Each row below holds a small network's activations on one input, seen along a few directions.
Each table varies a few parts of the input and shows all the possible inputs, shuffled.
A made-up example of a description, with smaller parts first: one of 8 places around a ring, together with either a single point or one of 11 places along a line or (one of 3 separate values, together with one of 4 places along a line).
Shared parts are said once, and a part with two or three values counts as separate values.

Other details of the inputs shift rows strongly along two fixed directions, in all tables alike. That doesn't count.

Table:
R1: [ 7 15  3  2 -8 20  2 -6 -7  3  0]
R2: [ 8 12 11  3  1 18  6  4 -4  4  5]
R3: [ -7 -10 -22 -27  41 -52   2 -18  34   0 -64]
R4: [  6  15  13   2 -10  14   1   3  -2  -2  -1]
R5: [  7  14   5   5 -14  16  -1   2   1  -5  -1]
R6: [ -8 -11 -21 -27  37 -54  13 -18  38   6 -60]
R7: [-13   0   4   8  -7  21   0   7  -1   1  -8]
R8: [  6  15  -2   7 -11  18   4  -1  -1   0   1]
R9: [ 10   4 -14 -34  42 -53   7 -23  30   3 -50]
R10: [  3 -46  -9  -5  -2 -47  -3   4 -35   2  93]
R11: [ -1 -46 -13  -1 -11 -48 -19   2 -37  -7  95]
R12: [ 4 15 13  0 -6 18  2 -2 -5  2  0]
R13: [-12 -56 -27 -27  36 -93   4  -6   8   2  18]
R14: [-11  -1   5   9  -4  19 -12   5  -3  -1  -9]
R15: [  7  14   4   5 -13  16   3   4   3  -3   0]
R16: [  6  16  13   3 -10  16   5   6   1   0   0]
R17: [11 13  4  9 -7 18  4  8  3 -3  1]
R18: [-11  -2   3  11  -5  22 -12   4  -3  -3 -11]
R19: [ 8 15  2  3 -3 20 -5 -4 -8  1  0]
R20: [-13   0   6   9  -9  21  -5   3  -1   1 -10]
R21: [ 4 14 12  0 -5 17  6  1 -4  4  4]
R22: [ 9 14  4  6 -9 17 -8  3  0 -7 -2]
R23: [ -9 -12 -23 -26  36 -52  13 -18  38   4 -61]
R24: [-13   2   5   9  -8  23  -3   4  -2  -1 -14]
R25: [  1 -47   2  -3  -8 -50  -6  15 -33  -3  98]
R26: [-13  -2   4  10  -9  22  -4   3  -2  -1 -10]
R27: [ 8 15 12  3 -6 16 -7  5 -3 -4 -2]
R28: [-9 -3  4 12 -1 20  0  9  1  2 -6]
R29: [10 14 -3 11 -5 19  5  2 -1  0  2]
R30: [-9 -3  3 13 -2 23  0  9  1  0 -8]
R31: [ 7 15  3  2 -7 20  6 -3 -5  5  2]
R32: [  6  15  -2   7 -12  17   0  -4  -3  -2  -1]
Each input here is: one of 4 places along a line, together with either one of 3 separate values or one of 5 places around a ring.
Question: Changing only the place on the line of 4 turns R20 into R28. The same change can be made to R32. Which row results?
Answer: R29
Question: Change only the place on the line of 4 in R17. List by row number the other rows that result.
Answer: R5, R15, R22
Question: List by row number the other rows that have the place on the line of 4 in common with R27.
Answer: R3, R9, R11, R14, R18, R19, R22
Question: Change only the place on the ring of 5 in R21. List by row number the other rows that result.
Answer: R8, R15, R16, R31
